These are the activations of a small neural network, seen along a few directions. Each row is one input.
Each table varies a few parts of the input and shows all the possible inputs, shuffled.
Descriptions start from the smaller parts, as in this example, which fits no table here: one of 4 places along a line, together with either a single point or one of 9 places around a ring or (one of 3 separate values, together with one of 5 places around a ring).
Shared parts are said once, and a part with two or three values counts as separate values.
In the rows, zero is written as 128.

Other details of the inputs vary at random and push rows far along two fixed directions, the same in every table; ignore that.

Rows:
r1: [ 84  77  56 107 147 136 155 160 149 157 120]
r2: [143 139 166 124 106  96  96 110 126  93 128]
r3: [ 54  98  81 122 137 136 177 141 171 187 146]
r4: [190 219 167 140 197 213 200  66  27 138 170]
r5: [144 128 173 110  74 119  73 130 146 102 100]
r6: [148 140 158 133  93 102  52 127 142 102 108]
r7: [145 132 156 142  93  88  68 120 146  79 127]
r8: [194 217 172 134 211 208 194  51  20 138 165]
r9: [145 141 153 125  67 116  99 146 163  78 117]
r10: [ 46  90  76 156 165 104 135 121 150 190 145]
r11: [140 135 151 155  75 100  68 132 134  86 122]
r12: [148 148 153 130  86 136 111 134 144 106 111]
r13: [155 144 150 125  90  89  75 124 156  85 121]
r14: [167 108 126  88  88 113  85 148 134  70  93]
r15: [137 126 159 152  64 120  84 136 143  77 112]
r16: [ 53  96  94 129 136 145 153 142 159 196 130]
r17: [ 60 112  71 140 156 117 160 139 168 185 157]
r18: [ 42  89  88 139 159  98 145 119 146 194 133]
r19: [182 150 122 108 165 148 128 115  75  88 133]
r20: [ 53  92  86 113 151 124 175 130 173 191 143]
r21: [185 214 188 123 218 210 195  48   4 139 157]
r22: [ 85  84  54 116 152 132 151 166 151 149 119]
r23: [152 143 164 111  83  89  74 122 146 108  96]
r24: [107  86  83 124 170  88 148 162 144 179 118]
r25: [ 95 143 109 150 179 161 160 114 107 181 154]
r26: [187 116 140 137  90 105  97 175 146  84  99]
r27: [148 147 159 107 105  98 102 116 139 101 121]
r28: [ 63 102  98 140 142 146 180 128 143 170 153]
r29: [115 136 144 126 171 169 188  90  93 146 164]
r30: [167 125 125  91 118 106  91 136 114  80 100]
r31: [137 130 160 142  68 115  92 143 153  71 122]
r32: [ 46 100  85 141 147 140 152 148 164 192 129]
r33: [ 60  95  91 115 148 129 162 125 166 203 129]
r34: [ 88  92  50 120 159 117 135 161 146 153 130]
r35: [190 123 136 139  97  89  79 174 139  88 108]
r36: [156 173 157 152 145 155 148 100  84 101 164]
r37: [140 117 168 126  67 109  79 120 137  88 111]
r38: [110  80  81 131 144 120 159 171 151 173 121]
r39: [189 124 135 133 122  90  89 156 126  96 108]
r40: [138 122 162 138  55 120  86 134 138  86 110]
r41: [199 138 151 118 149 144 154 131  84 111 122]
r42: [188 209 178 124 186 237 222  63  25 137 160]
Each input here is: one of 6 places around a ring, together with either one of 2 separate values or one of 5 places around a ring.
Q: The inputs of r30 and r1 match in every part but the place on the ring of 6. If r23 is changed in the same way as r30 into r1, which row does it become?
A: r42
Q: Which other rows agree with r25 in the place on the ring of 6? List them by row number.
A: r4, r11, r17, r34, r35, r36
Q: Start at r29 and move only the place on the ring of 5, one step at a time. The first step leads to r20. Which rows follow, in order?
A: r33, r5, r37

Rows:
r43: [111 125  86 116 197 157 176 112  90 151 150]
r44: [110 137 123 134 162 179 201 122 114 189 143]
r45: [196 170 198 121  97 185 133 112  84  85 118]
r46: [212 170 165 116 137 140 122 113  79  65 134]
r47: [159 108 141 105  77  58  33 147 159  81  84]
r48: [157 110 131 123  67  76  55 160 160  59 107]
r49: [131 131 171 140  44  67  40 133 184  82 109]
r50: [117 121  94 100 200 153 178 110  91 164 139]
r51: [182 174 189 127  92 187 132 102  83  67 129]
r52: [ 53  76  85 150  94 105 131 181 212 177 123]
r53: [ 41  71  79 142  88 116 121 174 203 170 116]
r54: [210 163 160 123 127 157 133 121  71  54 134]
r55: [174 181 194 137  99 164 124  87  86  64 150]
r56: [ 46  72  81 160  87 112 132 179 205 169 128]
r57: [176 110 132 121  67  88  73 180 164  68  94]
r58: [ 88  66  56 137 128  91 130 200 192 167 115]
r59: [164 119 140 128  81  57  45 154 164  76 103]
r60: [147 120 166 112  29  97  66 155 185  88  87]
r61: [126 119  85 138 185 167 199 138  97 150 153]
r62: [235 166 166 115 130 157 137 137  74  86 111]
r63: [ 90 155 134 168 187 140 167  90 107 187 168]
r64: [ 93 150 131 131 180 146 175  80 111 191 154]
r65: [ 70  58  49 120 122  98 122 183 185 155 108]
r66: [137 123  91 112 192 158 196 134 100 172 134]
r67: [212 159 165  92 135 159 128 111  67  71 113]
r68: [216 168 163 115 135 152 135 121  77  64 130]
r69: [138 111 165 107  29 108  63 152 177  81  84]
r70: [ 87 143 123 134 171 162 187  96 115 167 166]
r71: [224 161 158 141 124 166 141 141  70  65 130]
r72: [ 75  76  67 118 144  57 102 156 187 183 111]
r73: [206 164 158 108 130 163 126 113  66  57 123]
r74: [114 130  93 147 202 138 174 110  93 158 163]
r75: [ 79  82  73 135 150  50  94 159 182 192 112]
r76: [126 121 173 115  41  72  31 124 177  89  91]
r77: [185 182 195 124 101 168 136  98  93  71 138]
r78: [126 129  94 105 201 142 180 114  99 170 143]
r79: [128 118  83 132 187 175 190 143  93 159 141]
r80: [ 86 146 135 143 187 147 160  81  99 193 150]
r81: [191 179 193 134  99 175 144 109  93  76 136]
r82: [182 172 200 100  96 173 125  90  85  74 118]
r83: [ 73  82  70 151 150  51  95 164 184 178 125]
r84: [ 76 139 117 127 166 175 179  87 105 162 160]
r85: [210 171 176 124 149 123  95 100  66  91 118]
r86: [ 82 150 129 177 180 145 167  89 101 178 173]
r87: [ 95 156 136 149 188 137 165  83 106 201 154]
r88: [ 83 135 117 142 157 177 199 105 110 156 165]
r89: [ 41  76  88 110  94  90 121 154 212 182 110]
r90: [ 67  78  67 161 143  57  95 163 178 170 130]
r91: [179 101 135 107  65  96  64 182 155  80  76]
r92: [201 172 164 124 144 141 107  95  65  71 132]
r93: [ 37  80  90 112 101  82 110 144 211 184 116]
r94: [ 84 134 125 109 171 171 182  86 105 174 149]
r95: [155 121 139 138  84  60  28 148 150  81  98]
r96: [128 125  92 103 195 151 191 123 100 168 137]
r97: [ 92 132 115 151 154 185 204 117 112 159 163]
r98: [128 114  91 107 191 168 193 131  93 164 131]
r99: [ 77 151 128 161 182 151 158  81  98 181 162]
r100: [123 126 166 149  36  72  39 132 179  73 114]
r101: [ 23  83  88 140 105  83  95 132 199 172 126]
r102: [122 118 158 114  25 103  52 142 176  63  96]
Q: The inputs of r71 and r56 match in every part but one. If r67 is changed in the same way as r71 into r56, which row does it become?
A: r82
Q: The inputs of r88 and r54 match in every part but one. If r45 is changed in the same way as r88 into r54, which row does it become?
A: r91
Q: What do these inputs look like to the network?
A: one of 2 separate values, together with one of 5 places around a ring, together with one of 6 places along a line
Q: Change only the place on the line of 6 in r75. List by row number the other rows that result.
A: r62, r66, r72, r78, r96
Q: Change only the choice among 2 separate values in r87. List by row number the other rows that result.
A: r75
Q: Start at r58 and move only the place on the line of 6, one step at a time. The first step leads to r57. Which rows follow, in order?
A: r68, r46, r59, r83
Q: Change only the choice among 2 separate values in r90. List by row number the other rows that result.
A: r86

Rows:
r103: [ 99 113 104 127 160 168 198 134 125 145 162]
r104: [126 152 122 110 196 159 145  97  81 138 151]
r105: [184 172 200 149 101 174 110 116  80  59 129]
r106: [ 58  68  40 104 118  81 131 153 191 151 117]
r107: [ 56 119  92 146 121 105 132 103 160 155 142]
r108: [ 89 131 100 106 159 157 181 114 151 221 120]
r109: [147 138 157 132 103 152 138 135 135  84 146]
r110: [175 171 176 156 141 135 148  93  82 120 148]
r111: [148 146 135 106 104 114 100 128 140  70 124]
r112: [190 160 145 134 113 117  97 153 133  94 118]
r113: [ 91  83  61 130 134 106 113 185 178 161 109]
r114: [160 139 137  95 130 117  77 119 111  85 116]
r115: [ 45  80  82 131 119  72  73 127 181 164 120]
r116: [154 137 146 158  44  71  59 148 160  96 102]
r117: [ 58  76 108 141 125  58  93 154 190 170 120]
r118: [247 172 155 121 130 150 126 124  76  73 121]
r119: [139 117 151 154  69  63  73 134 160 114 111]
r120: [117 149 132 127 118 122 115 116 145 103 143]
r121: [101 130 119 133 146 122 109  85  99 146 136]
r122: [156 146 183 148  43 126  95 113 124  63 128]
r123: [129 139 160 152 168 134 150  86  86 148 147]
r124: [142  88 114 120  87 127 111 165 132  90  96]
r125: [156 118 104 122 102  91  87 176 169 116 106]
r126: [209 173 126 121 204 213 210 103   8 123 144]
r127: [ 84  86  75 116 228 136 210 124 106 206 149]
r128: [ 98  97 131 144  74 106  78 175 182 105 107]
r129: [206 197 164 144 158 165 146 112  81 110 151]
r130: [153 130 123 119 154 186 207 110  78 112 152]
r131: [113 124 141 137 173 119 143 120 115 152 145]
r132: [ 51  90  43 110 169 118 178 134 152 173 141]
r133: [ 98 128 102 162 138 135 133 131 127 163 134]
r134: [162 178 183 147 131 191 173  89  77  93 171]
r135: [129 114 129 144  63  83  41 183 185  98  96]
r136: [129 103  77 125 149 137 143 162 125 149 117]
r137: [164 115 126  87  98  91  50 132 130  75  96]
r138: [181 166 177 125 190 158 162  96  61 114 148]
r139: [120  79  89  90 110  83  73 144 151 114  95]
r140: [ 34  53  84 162  64  76  79 169 208 154 100]
r141: [223 163 161 115 157 149 161 109  61  93 131]
r142: [ 59 107 115 106 148 188 190 122 136 204 123]
r143: [ 84 120 147  90 162 143 173  99 123 201 119]
r144: [ 79  69  68 123 132  61 118 183 204 176 115]
r145: [ 75 108 112 166 147 160 159 123 125 160 142]
r146: [176 180 205  95  92 204 168  83  88  97 136]
r147: [ 97 128 107 147 195 128 184 127 133 192 160]
r148: [ 97 157 136  86 136 167 170  80 128 157 130]
r149: [163 111 150 113  57 121 104 155 147  60 117]
r150: [ 95 107 102 115 195 120 172 135 118 172 140]
r151: [ 74 111  82 168 152 136 153 128 129 193 138]
r152: [197 116 119 115  69  87  82 170 142  78  89]
r153: [167 183 157 155 158 180 148 109  68 123 149]
r154: [ 52 103  97 156 133 145 180 121 153 173 164]
r155: [242 202 238  91  38 163  61 114  95  46  72]
r156: [ 88 120 121 131  59  68  57 144 198 102 119]
r157: [ 66 137  76 126 215 164 207 103 121 179 174]
r158: [ 79 130 105 130 187 133 132  97 112 168 151]
r159: [115 115 151 136  46 100  83 162 185  82 128]
r160: [190 124 160 121  83 145  99 148 107  53 100]
r161: [132  96 132 127  83 120  88 176 159  87  99]
r162: [183 106 149 104 103  91  94 135 113  78  97]
r163: [194 202 153 141 217 221 199 100  29 130 164]
r164: [141 178 153 138 130 148 137  74  94  99 153]
r165: [ 91 109 130 151 148 103 136 106 119 166 136]
r166: [191 180 166 160 116 138 118 104  95 105 134]
r167: [126 133 122 151 102  94  91 155 164 140 127]
r168: [142 138 145 140 154 183 156 133 101 109 138]
r169: [148 165 175  72 140 169 122  67  87 134 114]
r170: [143 126 173  91  55  89  83 136 184 129  81]
r171: [148  94 105 115 116  84 126 156 145 124 108]
r172: [ 55 107  86 157 201 120 191 126 145 223 163]
r173: [ 36  98  67 122 197 120 141 122 143 201 150]
r174: [171 116 156 128  62  54  47 173 191  75  97]
Q: What do these inputs look like to the network?
A: one of 8 places around a ring, together with either a single point or one of 8 places along a line
Q: The inputs of r157 and r168 match in every part but the place on the ring of 8. If r164 is changed in the same way as r157 into r168, which row does it become?
A: r145
Q: The inputs of r169 and r108 match in every part but the place on the ring of 8. If r173 is changed in the same way as r169 into r108, which row does it become?
A: r129
Q: Which other rows agree with r149 in the place on the ring of 8? List them by row number.
A: r103, r109, r122, r130, r134, r146, r154, r159
Q: Change only the place on the line of 8 in r119. List by row number the other rows that result.
A: r110, r141, r144, r147, r171, r172, r174
Q: Which other rows agree with r133 in the place on the ring of 8? List them by row number.
A: r113, r126, r135, r136, r151, r153, r155, r163
Q: Start at r162 and move only the place on the line of 8, one step at a time. The first step leads to r127. Which rows follow, in order?
A: r150, r138, r131, r117, r123, r165
